These are the activations of a small network on made-up records, seen along a few directions, one row for each record.
Records have a field called FUF. Each example row is followed by its value.
Records without FUF are marked absent.
Other fields move the rows too, some of them a lot.
(in the rows, 500 means zero)
Strong random noise was added to every row along 11 fixed directions; ignore it. To show where, here is one row again and again, with new noise each time:
[431 596 576 526 267 516 555 490 508 548 691 500 401 547 212 362 568 704
 376 504 595 590 673 685 393 566]
[506 660 639 343 487 399 244 489 584 654 354 383 341 324 591 462 324 534
 549 527 584 474 695 784 391 602]
[601 495 471 570 430 379 629 330 454 619 500 576 687 742 519 616 499 614
 466 595 574 612 610 544 540 557]
[423 495 700 557 532 568 622 574 602 707 396 443 639 306 720 602 618 591
 443 472 539 472 739 455 612 593]
[594 491 351 414 538 470 463 561 317 612 376 534 710 571 676 590 441 406
 673 424 525 693 520 348 612 700]
[435 397 567 488 508 429 382 574 449 417 595 445 495 448 182 412 343 449
 408 282 341 563 510 655 375 385]
[463 403 595 702 582 605 693 363 493 830 398 584 673 427 540 613 674 546
 439 350 547 726 684 341 599 571]
[636 397 586 558 545 374 564 496 495 641 468 431 748 569 495 686 359 718
 380 597 360 535 696 709 510 505]
[541 540 578 481 538 529 531 254 531 505 365 577 664 659 450 624 640 365
 544 431 582 414 485 204 501 336]
[287 378 587 556 658 378 582 431 478 447 355 490 457 465 791 422 457 393
 359 361 455 621 403 485 535 339]
[734 541 419 591 602 593 349 451 311 523 490 510 573 591 518 566 467 632
 486 564 401 816 334 732 599 638]
[639 578 332 714 474 534 374 486 381 382 675 615 435 556 600 450 517 480
 559 597 533 733 233 800 697 712]
[515 548 379 685 499 366 531 248 497 393 508 669 399 668 764 466 531 361
 546 631 647 566 281 583 629 487]

[570 529 430 480 410 511 611 478 421 368 581 526 632 765 459 537 588 590
 457 607 497 495 422 402 531 464]
absent
[567 453 397 545 448 481 380 437 431 549 704 633 651 638 327 552 489 341
 563 277 604 747 376 595 592 754]
fara
[411 349 358 462 542 303 739 516 432 344 435 477 459 679 694 443 379 549
 412 653 380 435 420 382 441 277]
absent
[345 310 758 682 796 675 633 401 546 446 463 484 653 478 724 594 716 527
 163 283 393 699 216 479 682 368]
gudad
[573 584 539 486 324 445 487 340 579 396 720 562 578 770 250 546 561 550
 429 548 619 420 445 634 464 504]
fara
[518 275 527 672 460 190 599 341 707 664 703 595 627 602 383 652 306 509
 443 506 568 448 649 859 510 593]
kote
[400 617 504 507 345 555 767 394 634 545 555 512 295 621 669 429 713 753
 348 795 698 413 559 434 460 505]
dake
[552 606 414 400 345 468 510 240 462 510 587 638 584 867 341 540 607 447
 537 461 750 605 424 368 464 582]
letu
[460 565 592 516 512 745 426 702 651 480 608 367 202 188 446 404 584 692
 409 631 433 365 486 673 450 539]
letu
[347 394 762 397 556 501 431 580 633 323 585 377 579 433 253 513 477 437
 310 254 368 312 456 527 396 272]
nozak
[340 612 521 206 402 630 495 724 427 446 476 334 269 446 469 270 525 691
 429 509 505 541 556 430 331 523]
absent
[360 362 817 398 776 571 448 553 701 470 323 367 641 262 634 641 523 356
 418 258 386 267 449 378 533 315]
kote
[467 450 585 390 483 641 678 709 525 347 598 397 690 584 508 573 641 699
 371 554 417 363 449 380 562 479]
dake
[647 509 420 430 488 497 689 399 480 362 503 506 676 878 615 654 597 679
 423 780 486 391 354 358 542 413]
giguz
[498 570 576 657 426 710 461 495 652 406 755 585 442 400 315 482 735 468
 531 453 612 396 356 608 617 605]
temur
[672 629 393 455 369 621 395 528 524 535 648 552 549 552 340 576 587 492
 656 567 615 433 486 474 537 715]
temur
[639 423 596 405 729 428 270 437 618 439 410 345 383 469 466 590 240 600
 388 639 284 365 375 830 353 323]
giguz
[675 532 498 452 494 732 342 598 525 630 586 476 600 379 155 618 563 514
 614 412 455 450 565 437 472 643]
temur
[646 383 228 533 534 627 552 627 537 557 525 611 584 394 371 643 547 285
 868 529 479 245 504  94 567 575]
nozak
[462 517 424 301 492 585 524 528 429 464 480 443 402 627 461 423 528 595
 456 519 508 564 418 350 385 486]
gudad
[520 417 557 483 640 391 537 250 507 638 345 443 390 612 488 517 365 699
 288 583 407 625 523 650 312 320]
fara
[659 374 323 688 628 623 572 441 434 579 558 596 502 533 465 574 539 595
 537 589 419 672 337 549 595 600]
giguz
[478 444 515 450 520 416 550 481 509 593 504 497 607 578 638 565 456 560
 467 464 567 605 510 602 557 647]
kote
[404 595 571 261 427 400 391 717 551 203 602 358 490 566 765 452 424 517
 417 569 538 359 334 695 553 574]
letu
[564 465 327 298 616 632 417 734 504 453 362 421 441 325 548 540 448 337
 733 546 377 225 450 111 445 443]
gudad
[345 359 418 101 497 402 424 728 350 555 442 390 570 525 335 419 273 388
 577 162 460 631 597 297 314 581]
nozak
[338 524 598 459 334 477 518 493 639 558 699 552 533 521 429 477 599 415
 460 318 741 504 568 531 528 686]
dake

Here are new rows. What is FUF for each?
[554 258 397 473 608 500 788 434 425 465 493 486 658 813 389 609 500 702
 334 600 314 526 416 284 420 292]
kote
[170 271 670 616 518 542 708 579 639 601 623 527 565 298 406 465 638 348
 317 124 505 511 602 300 516 452]
giguz
[547 468 564 611 689 824 291 654 485 456 609 429 333 207 368 436 561 597
 418 400 318 677 247 772 560 600]
giguz
[475 395 505 612 560 454 696 307 593 484 518 531 435 649 533 537 538 616
 299 652 469 452 424 489 445 302]
dake
[276 563 566 146 449 435 514 674 411 579 375 333 440 502 779 356 427 631
 395 395 590 688 603 500 418 666]
fara
[586 421 328 440 524 449 478 430 426 520 539 545 470 651 345 504 378 515
 556 511 483 600 413 526 416 529]
dake
[463 433 397 364 560 450 611 443 585 422 369 553 561 611 666 598 541 277
 665 534 580 224 420  65 509 371]
nozak
[515 484 382 663 619 664 416 609 655 501 521 555 244 131 660 473 563 310
 722 576 506 299 356 470 621 589]
temur
[465 491 602 406 568 571 517 565 454 239 556 421 640 660 606 529 583 586
 314 468 422 528 226 529 585 433]
dake
